Each row below holds a small network's activations on one input, seen along a few directions.
In each table, some parts of the input vary, and every possible input appears once, in random order.
Descriptions start from the smaller parts, as in this example, which fits no table here: one of 5 places around a ring, together with either a single point or one of 11 places around a ring or (one of 3 separate values, together with one of 4 places along a line).
Shared parts are said once, and a part with two or three values counts as separate values.

Rows:
R1: [ -1  16 -11  13  -5  12   0  -5   5   7   2 -26  13   8   3  28  -7   9
  10  15]
R2: [  4  18 -33   4 -19  -4  -9 -13  34   9  59 -43  22 -11   8  43 -10  37
  13   6]
R3: [ -7  18  -3   9 -13  -3  -5  -9  -9   0   4 -27   8   2 -14  14 -11  20
   8   3]
R4: [ -2  19 -25   0 -28 -20 -14 -19  21   1  64 -45  19 -19  -8  28 -14  49
  11  -7]
R5: [ -7   3   8   5  -5  -1  11   1 -10 -12 -33  -4 -10  15 -19  -8   1   2
  17  15]
R6: [  7 -11   3   3   7  12  12  13  -6   0 -31   9   2  22   7  13  -1 -13
  11  15]
R7: [ 12  23  -2   7   9  13  -8 -22  32  31  28   6 -16 -20  15 -18  32 -21
 -39  -4]
R8: [ -2 -25  11   0  27  19  26  22   8 -20 -58  42 -24  15  14 -34  17 -48
   4  26]
R9: [-17 -10  18   1  18   7  25  10   3 -31 -60  30 -38   6 -11 -60  21 -34
   9  26]
R10: [ 18  12   3   2  13  12 -10 -11  20  31  26  17  -9 -17  22  -8  24 -23
 -43 -15]
R11: [  9   5 -10  -7 -13  -8 -19   2 -12  12  40 -15  33  -5   5  39 -26  28
  -5 -27]
R12: [ 17   2   9  -8   9  -4 -17 -10   6  27  37  24  -6 -26  14 -21  16 -19
 -49 -36]
R13: [  4 -23  11  -8   3  -2   7  17 -26  -9 -28  17   5  15  -1   3 -11  -9
  10  -3]
R14: [  5  24   6   4   2  -3 -12 -29  19  24  34   4 -21 -29  -1 -37  29 -10
 -42 -17]
R15: [ 10  15 -16   4  -9   7 -14  -1   4  20  31 -22  29   3  12  47 -16  24
  -2  -7]
R16: [  7   5  -7   6  -1   9  -5   5  -4  11   4 -12  19  10  10  33 -13   5
   2   3]
R17: [ 10  -5 -22 -13 -19 -22 -18   1   7   3  68 -24  32 -18   8  40 -27  38
   2 -26]
R18: [  5  -5   0  -4  -5  -4 -10   8 -22   2   9  -5  22   3   3  25 -23   9
   0 -16]
R19: [  4  25 -20  10 -13   7 -10 -11  14  18  31 -34  23   2   5  42 -11  27
   4   4]
R20: [-11  -2  17   4   9   3  15   7  -5 -13 -53  15 -28  13 -14 -34  18 -17
   7  19]
R21: [ -5 -34  20 -10  24   7  19  25 -12 -27 -55  49 -21   7   6 -47   9 -44
   4   8]
R22: [  5 -15  11   2  19  16  15  19   1  -1 -49  28 -13  20  11 -10  16 -32
   1  17]
R23: [ 12   7 -28  -2 -15  -7 -13  -1  25  12  59 -29  28 -10  15  48 -16  32
   4  -7]
R24: [ -4   3 -22 -10 -28 -30 -20 -15   5  -4  72 -35  24 -24 -10  27 -23  51
  11 -25]
R25: [ -1   0  -1   9   3  14  16   4   5  -4 -32  -4  -5  21  -1   7   5  -9
  18  27]
R26: [ -9   2   1  -1 -13 -12 -11  -4 -26  -5  11 -16  14  -3 -16  12 -19  22
   9 -14]
R27: [-10 -14   7   6  24  23  30  13  18 -25 -60  30 -32  13   7 -43  23 -45
  12  38]
R28: [ -2  -5   7   7  15  16  20  10  12  -5 -51  16 -22  20   4 -17  21 -29
   7  30]
R29: [  1 -27  20  -9  16   2  11  21 -20 -10 -48  35 -12  14   4 -22   5 -28
   0   1]
R30: [-10 -16  14  -6  -4 -12   6   5 -30 -18 -28   6  -6  11 -21 -11  -9   4
  19   0]
R31: [ -6   9  -9  -4 -20 -16 -19 -14 -17   4  40 -28  24  -9 -13  28 -24  42
   4 -24]
R32: [ -4  25 -12   7 -20  -6 -12 -18  -1   8  32 -38  19  -4 -11  29 -16  40
   5  -6]
R33: [  1   7  11  -6   3 -13 -17 -25   0  17  39  13 -16 -33  -3 -38  19  -9
 -41 -32]
R34: [-12 -19  22  -8  10  -8  10  11 -23 -17 -47  26 -23   9 -16 -36  10 -17
   8   3]
R35: [-20 -28  23  -9  19  -3  19  14 -16 -36 -55  40 -33   1 -13 -63  13 -34
  11  11]
Q: Changing only one part turns R22 into R34. The same change can be made to R15. Which row results?
A: R31
Q: What do these inputs look like to the network?
A: one of 5 places around a ring, together with either a single point or one of 6 places along a line
Q: Which other rows does R13 become when the place on the ring of 5 takes its other values? List them by row number.
A: R5, R6, R25, R30
Q: A walk changes only the place on the line of 6. It starts at R21 and steps to R29. List the rest of the walk in order.
A: R13, R18, R11, R17
Q: Which other rows agree with R2 in the place on the ring of 5? List them by row number.
A: R1, R7, R19, R25, R27, R28

Rows:
R36: [  2  38 -24   4 -16  13 -14 -28  21  19  72 -31  18 -18  -1  26  -4  35
  -7 -13]
R37: [ 27 -10  26   3  12  -4  14  -6  15  12 -21  32 -42  -8   6 -55  45 -58
 -36   7]
R38: [ 21  28  -8   4 -20   1 -20 -30  -8  25  70 -21  24 -21  -4  20 -12  20
 -27 -36]
R39: [ 36   9  -1  12  21  27  24  19  65  23 -39  22 -29  20  38 -17  38 -53
 -28  46]
R40: [ 17  31 -26  14  11  25 -14   0  55  44  30 -10   5   0  32  45  26 -10
 -29  12]
R41: [-12 -28   9   4  -7 -12  15  15 -49 -36 -37 -11   8  20 -21   9 -33  -6
  41  19]
R42: [-15 -13  13   7  25  21  28   8   1  -9 -64  27 -31  26  -3 -24  24 -23
  17  35]
R43: [  2 -15 -21 -11 -28 -15  -8 -17 -18  -2  34 -21  36  11 -20  52 -25  38
  41 -15]
R44: [  8   5 -16  -6 -25 -23 -28 -19 -16  33  75 -48  32 -14  -2  51 -12  44
   5 -23]
R45: [  2   4   3  15   4  27  31  37   2 -16 -96 -13   3  53  13  26 -11 -12
  32  53]
R46: [ 22  31 -35  15 -18   3 -17  11  38  34  47 -60  44   6  29  87 -16  41
   5  14]
R47: [  6 -15  37 -22  11 -23   2   2  -3 -19 -16  60 -47 -30 -10 -88  32 -37
 -38 -28]
R48: [ 30  42 -29  21 -14  19  -5   2  44  32  48 -40  32   2  33  58  -8  17
 -24   5]
R49: [ -9  10  -5   8  28  29   6 -23  38  16  12  19 -24 -21  24 -42  41 -44
 -28  12]
R50: [-21   7  10   6  -3   9  17  13 -17 -34 -83  -2  -4  34 -24 -12 -12   4
  39  30]
R51: [ -3 -33  27   1  23   9  24   8 -28  -3 -62  39 -29  25  -6 -28  24 -39
   7  17]
R52: [-16  -4  -3 -34 -23 -42 -42 -14 -35   5  84 -17  29 -35 -16  16 -33  66
   8 -57]
R53: [  8  -2  13   9  22  18  -2 -25   9  20   8  30 -21 -28  24 -52  35 -61
 -49  -9]
R54: [ -1  38  -9  12   1   3 -19 -26  33  30  40 -14 -10 -22   3   4  21   6
 -38  -7]
R55: [  4  10  10 -16 -18 -34 -25 -19 -27  -1  79 -12  13 -42 -12 -19 -28  39
 -40 -65]
R56: [ 18  12 -40  11 -21  15   5  10  34  -2   8 -34  46  29  12  89 -28  37
  39  24]
R57: [ -8  -7  18 -14   2 -33 -28 -16 -15  16  60   8 -21 -50  -6 -33  14   8
 -49 -60]
R58: [ -4 -19  28 -10  24 -15  -6 -13 -10  -7  14  39 -34 -51  16 -89  24 -42
 -64 -41]
R59: [ 11   3   7   3  18   8  23  -3  43   9 -16  21 -45  -3   6 -46  51 -42
 -14  27]
R60: [  4  -8  -2   9  36  54  33  29  22   6 -78  36 -13  47  22  14  18 -35
  21  54]
R61: [-17 -33  -4 -32 -31 -53 -16  -3 -38 -26  39 -10  26 -10 -31  12 -42  59
  30 -45]
R62: [ -3  -3 -16  17   6  35  25  33   3 -31 -53 -15  21  39  13  53 -32  -4
  57  55]
R63: [-27 -32  40 -21  -8 -43   4  33 -67 -54 -79  20 -10  13 -44 -58 -28  10
  14 -22]
R64: [ -3  36 -28   3 -25  -8 -29 -21  14  20  62 -49  32 -13  -3  49 -22  61
  11  -5]
R65: [ -3   6 -28   6 -33 -15  -2 -13  10 -12  21 -42  28  11 -13  47 -29  54
  32   7]
R66: [-15 -19  21  -5  -3   0  16  16 -47 -23 -73  12  -2  33 -31  -9  -5 -14
  41  12]
R67: [ 15  17 -13  18  32  45   8   0  60  29 -13  21  -6   2  54 -12  29 -56
 -41  30]
R68: [-25 -41  37 -24  22 -12   7  19 -47 -33 -60  69 -32   4 -23 -64   9 -16
   7 -20]
R69: [ 16  14   7  12  -2 -12 -22 -24   4  40  44 -13 -11 -27   5  -2  22 -11
 -55 -28]
R70: [-28 -13 -12   8   0  14  15  13 -19 -43 -32 -11   8  19 -20  18 -27   9
  68  35]
R71: [-40 -45  13 -25  -3 -30  -1  31 -69 -62 -25  20   6  -2 -42 -25 -44  15
  52 -18]
Q: Changing only one part turns R54 into R57. The same change can be made to R65. Which row results?
A: R61
Q: What do these inputs look like to the network?
A: one of 4 places along a line, together with one of 9 places around a ring
Q: A walk changes only the place on the ring of 9. It starts at R53 and steps to R69. List the rest of the walk in order.
A: R38, R44, R43, R41, R66, R51, R37
Q: Which other rows does R45 become when the place on the ring of 9 takes its other values? List them by row number.
A: R39, R40, R46, R48, R56, R60, R62, R67

Rows:
R72: [ 14   9 -15   5   0  13  -4   0  20  17  26  -8  11  -2  16  26   4  -5
  -4   5]
R73: [ -8 -12  22   1  39  26  20  22   8  -9 -60  51 -45   5  11 -55  36 -60
  -9  26]
R74: [ -5  -8  -6  -9  -9 -14  -4   9  -7 -10   8  -9  13   1  -5  15 -17  23
  16  -6]
R75: [  1  10   1   0   3  -2 -16 -14   3  21  24   0   1 -15   7  -4   9   1
 -28 -19]
R76: [ -9 -30  27   1  20   7  31  22 -24 -34 -88  37 -26  24  -5 -47   5 -44
  14  25]
R77: [ 17  27 -16  14  -8  18   5  -8  30  18  17 -23   7   7   8  28   7   1
   1  20]
R78: [ -9 -11   7 -11 -10 -24  -6  -3 -25 -20  21  -2   1 -18 -18 -18 -16  14
   5 -23]
R79: [  3   0  -7   2 -11   1   2   1 -10  -1  -4 -12  18  18  -7  32 -16  20
  19   3]
R80: [ -6  -4   3  -8 -14 -16 -10  -9 -23  -1  -1  -6  15   3 -16   2 -11  18
   4 -21]
R81: [ -6  -1   3  -5   5 -14 -16 -14   5   8  41   5 -13 -33   4 -22  10   1
 -27 -22]
R82: [  9   6  -9  -1   0  -3  -8   1  21  12  28  -6   3 -11  14   9   4   5
 -14  -5]
R83: [  0  13 -12  11 -15   7   7  -7   2  -1 -10 -26  16  22  -8  34 -14  25
  23  18]
Q: Changing only one part turns R79 into R72. The same change can be made to R78. Which row results?
A: R81
Q: What do these inputs look like to the network?
A: one of 2 separate values, together with either a single point or one of 5 places along a line
Q: Which other rows does R80 become when the choice among 2 separate values takes its other values? List them by row number.
A: R75

Rows:
R84: [ 10  11 -15  17  14  36  11  14  34  14 -30  -4   5  23  29  29   9 -20
   6  40]
R85: [ -7 -13 -10  -3 -18 -10   7  18 -23 -22 -20 -23  27  28 -17  40 -33  29
  51  14]
R86: [ 15  22  -3  -3  -4 -11 -23 -23  18  33  59  -5   1 -30  12  -6  13   7
 -45 -28]
R87: [-14 -19   1   0   5   4  20  29 -15 -31 -60   1   5  33  -5  10 -20   1
  43  33]
R88: [ 11   6   9   7  23  27  14  -3  28  15 -24  33 -29   3  17 -30  37 -45
 -27  14]
R89: [-12   1 -10   2 -25 -11  -2   8 -26 -21   2 -38  28  13 -20  43 -39  46
  39  -1]
R90: [-13 -24  22 -12   8 -17   4  -2 -28 -25 -11  28 -22 -17 -15 -55   3 -19
  -6 -17]
R91: [-12  -7  -5 -10 -22 -23 -13  -6 -30 -14  25 -22  25  -4 -21  22 -33  43
  22 -24]
R92: [ 17  15 -27  11  -9  16   2   2  31  19  18 -29  23  16  16  58  -4  12
  17  25]
R93: [ -9 -14  10 -18 -15 -39 -17  -7 -27 -11  30  -3   1 -23 -21 -19 -13  27
  -4 -38]
R94: [-11 -14  18 -19  -5 -30 -13  -4 -31 -16  24  16  -9 -28 -20 -36  -6  11
 -14 -45]
R95: [  8   8   7   1  18   8   1 -18  23  15  23  26 -24 -26  15 -46  31 -37
 -43  -8]
R96: [ 11  33 -27  18 -14  14  -9  -9  24  23  33 -45  28   6  13  59 -12  27
   5  16]
R97: [ 11   6   8  14  24  30  18   4  23  17 -45  21 -22  18  21 -13  32 -43
 -13  33]
R98: [  9  14   3  -4   6  -5 -22 -22  13  32  54  10 -10 -36  11 -22  22 -10
 -51 -33]
R99: [-10 -24  22   0  14   5  24  23 -24 -27 -76  28 -21  26 -10 -26   4 -25
  20  20]
R100: [-11 -26  24  -5  13   2  17  14 -22 -25 -59  35 -27  12 -14 -40  10 -28
  10   5]
R101: [  7  26 -27   6 -13   2 -18 -17  32  23  58 -30  20 -15  10  32  -1  24
  -9  -6]
Q: What do these inputs look like to the network?
A: one of 2 separate values, together with one of 9 places around a ring
Q: Changing only the choice among 2 separate values turns R92 into R85. The same change can be made to R101. Which row results?
A: R91
Q: Which other rows does R86 become when the choice among 2 separate values takes its other values? List them by row number.
A: R93
